Each row below holds a small network's activations on one input, seen along a few directions.
In each table, some parts of the input vary, and every possible input appears once, in random order.
A made-up example of a description, with smaller parts first: line(4) and (point or (values(2) and ring(5)) or ring(11)).
Shared parts are said once, and a part with two or three values counts as separate values.
In the rows, zero is written as 128.

Other details of the inputs vary at random and push rows far along two fixed directions, the same in every table; ignore that.

Table:
row 1: [122 115 122 132 119 146 127 129 136 126 145 128 119 126]
row 2: [108 113 142 124 140 142 105 130 149 120 107 152 115 209]
row 3: [118 143 167 135 154 105 102 127 115 123  81 150  95 223]
row 4: [150 139 119 127 123 110 115 121 135 145 130 101 131 108]
row 5: [135 119 112 136 124  91 140 100 127 128 105 118 155 103]
row 6: [134 153 130 109 131 188 130 175 112 111 184 135 110 117]
row 7: [133 103 120 143 108 102 123 100 135 141 122 107 130 107]
row 8: [112 126 136 121 153 118 121 122 136 103  83 162 137 218]
row 9: [130 109 117 137 112 112 125 107 149 148 126 106 133 104]
row 10: [149 139 114 130 123 112 112 123 134 142 139 105 133 110]
row 11: [151 132 124 128 120 104 115 120 124 144 124 102 129 106]
row 12: [114 123 145 148 123 132 135 127 119 134 131 137 101 119]
row 13: [113 139 133 102 136 189 159 172 109 105 160 156 137 104]
row 14: [132 103 123 137 108 104 124 106 139 147 118 106 132 104]
row 15: [133 125 105 133 128 101 139 107 141 134 118 122 161 106]
row 16: [105 155 143 123 140 180 168 166  95 107 162 163 118 100]
row 17: [124 131 120 119 135 134 146 131 134 124 126 136 150 118]
row 18: [142 138 131 121 127 136 118 140 115 125 142 119 118 123]
Each input here is: values(3) and (point or ring(5)).
- Changing only the values(3) part turns row 11 into row 13. The same change can be made to row 10. Which row results? => row 15
- Change only the values(3) part in row 6. List by row number the other rows that result. => row 1, row 8

Table:
row 19: [128 122 119 127 125 128 141 126 135 138 129 132 149  86]
row 20: [139 114 127 127 109 124 126 133 112 127 139 114 127  91]
row 21: [136 132 132 129 114 133 128 128 142 148 148 103 109  91]
row 22: [127 124 108 144 111 137 131 121 135 134 152 119 130  96]
row 23: [101 153 164 110 154 174 139 172 104 100 132 181 113 190]
row 24: [121 121 119 136 125 134 152 126 136 143 137 130 141  85]
row 25: [134 114 144 144 135  58  82  80 161 156  57 106 115 205]
row 26: [146 144 116 135 134 117 133 131 114 125 144 116 128  93]
row 27: [132 117 106 117 119 132 138 125 138 125 144 113 149  98]
row 28: [136 134 115 116 126 133 141 131 132 129 123 118 154  87]
row 29: [127 127 118 122 126 130 139 128 133 134 130 127 151  85]
row 30: [136 125 111 135 116 130 126 120 134 129 155 120 138  99]
row 31: [132 123 110 141 113 133 128 121 135 132 152 121 133  98]
row 32: [135 122 103 112 119 135 139 122 136 124 141 110 150  99]
row 33: [125  94 123 137 135  51  99  70 163 134  54 121 152 209]
row 34: [149 136 123 127 117 124 110 140 128 150 153 102 118 100]
row 35: [107 119 161 110 139 179 121 160 109 103 124 162  99 191]
row 36: [121 142 141 100 148 192 119 165 125  91 139 165 113 205]
row 37: [123 124 139 153 142  42 111  75 134 142  43 129 137 196]
row 38: [114 129 162  98 135 185 118 175 104  93 127 165 102 197]
row 39: [138 141 119 138 132 117 131 124 114 130 149 123 127  92]
row 40: [128 139 121 145 126 118 140 121 124 130 139 123 117  89]
row 41: [138 148 125 128 129 114 148 133 109 128 136 118 142  91]
row 42: [130 109 134 133 110 133 144 120 121 129 139 113 118  87]
row 43: [140 132 137 140 145  35 109  77 133 134  34 117 147 206]
row 44: [122 110 109 132 117 132 143 122 142 136 149 122 140  98]
row 45: [122 159 151 105 163 180 127 176 106  90 137 168 104 197]
row 46: [107 149 151 121 158 173 123 163 110 101 134 172  99 190]
row 47: [122 141 128 139 123 115 154 122 114 135 133 127 131  88]
row 48: [113 144 160 109 145 172  96 165 126 123 135 146  96 205]
row 49: [131  93 124 158 138  11  98  45 168 159  15 119 158 192]
row 50: [144 127 107 130 120 131 127 124 133 126 150 114 138 100]
row 51: [139 133 129 132 119 132 117 131 134 152 151 100 116  97]
row 52: [132 145 127 131 127 115 146 127 109 132 139 124 141  90]
row 53: [105 138 151  95 155 179 128 170 127  97 112 171 128 190]
row 54: [126 123 113 146 109 134 136 121 141 130 148 120 126  97]
row 55: [131 109 129 131 111 133 136 121 116 132 136 113 120  90]
row 56: [ 93 118 141 118 141 175 135 155 141 109 131 166 115 198]
row 57: [156 139 122 122 113 126 111 139 127 151 154 106 119  98]
row 58: [126 109 111 128 117 130 141 122 140 132 151 124 145  98]
row 59: [130 141 118 145 129 122 136 122 118 133 143 123 119  90]
row 60: [133 113 127 129 109 129 127 125 111 132 140 114 125  91]
- Changing only one part turns row 27 into row 33. The same change can be made to row 53. Which row results? => row 29
- Changing only one part turns row 46 into row 39. The same change can be made to row 35. Which row results? => row 60
- Describe the family of inputs behind these rows. => line(6) and (values(2) or ring(5))
- Change only the line(6) part in row 23. List by row number the other rows that result. => row 37, row 41, row 43, row 47, row 52
